These are the activations of a small neural network, seen along a few directions. Each row is one input.
In each table, some parts of the input vary, and every possible input appears once, in random order.
Descriptions start from the smaller parts, as in this example, which fits no table here: line(4) and (point or line(11) or (values(2) and ring(8))).
Shared parts are said once, and a part with two or three values counts as separate values.

Other details of the inputs vary at random and push rows far along two fixed directions, the same in every table; ignore that.

Rows:
r1: [-14  -5 -29  22  -2  20 -16  -4  23  -9 -24]
r2: [-21  -1 -15 -12   4  -2 -18  -6  21  15  -3]
r3: [ 20 -17 -11 -24   7  23  35   9 -39  67  -1]
r4: [ -6   4 -15   8   8   2 -25  -4  23  14  -9]
r5: [-12  16   1   0  28   7  -3   3  20  10 -17]
r6: [ 23  -4  15  18 -10  -1 -16  11  -6 -70   6]
r7: [-24   1 -31  29 -10  13 -11   2  20  -7 -19]
r8: [-37  14  -6   5   8  -3   3  -9  16  12 -15]
r9: [ 17  -9  14  20 -14 -12 -19   0  -8 -64  -3]
r10: [ 28 -42  13 -24 -49 -10  36   3 -78   4  35]
r11: [-2 22 -5 13 16  9  6  6 32 13 -6]
r12: [ -2  18 -17   9   2  11 -15  15  30  11   0]
r13: [-17   2 -18   5   3   9 -19 -11  26  10  -4]
r14: [  6 -29 -34  -1 -30  28  29   2 -37  62   4]
r15: [ -2  10 -15   7  13  14 -20   6  27  10  -1]
r16: [-16  14   1 -11  25 -13 -11  -7  17  24 -12]
r17: [-14   9  35 -14  -7 -40   2 -13 -15 -43  26]
r18: [ 16   0  36   6   2 -25  -2 -15  -7 -46  12]
r19: [-27  11  -9  16   6   0   6 -15  25  12  -4]
r20: [ 22   5  38   4   8 -14   4  -6  -5 -52  21]
r21: [-26  11  -3 -14  19  -7  -7 -15  19  16  -6]
r22: [ 50 -45  22 -29 -36 -12  25   5 -80   3  26]
r23: [  0  11 -26  26  -2  22 -12  22  28  -7 -20]
r24: [ -3   1  35  -8  -1 -22   0 -17 -13 -50   7]
r25: [ 16   0  31 -16  -1 -26 -19   8  -6 -48  27]
r26: [-11  24  -2   2  18   6   3  13  24  13 -16]
r27: [  5  -1  32   4  -2 -18   2 -23  -2 -50  17]
r28: [ 25 -20 -25 -19 -19  24  28  27 -32  66   5]
r29: [ 22 -10 -13 -23  -6  20  42  18 -39  70   1]
r30: [-17  11   1   1  22  -3  -8  -7  16  15 -25]
Description of these inputs: line(5) and (point or ring(5)).
The inputs of r26 and r24 match in every part but the line(5) part. If r23 is changed in the same way as r26 into r24, which row does it become?
Answer: r1
A walk changes only the line(5) part. It starts at r17 and steps to r21. List the rest of the walk in order.
Answer: r16, r3, r29
Which other rows does r3 become when the ring(5) part takes its other values? List them by row number.
Answer: r5, r15, r20, r25
Which other rows does r20 become when the line(5) part takes its other values? List them by row number.
Answer: r11, r18, r19, r27
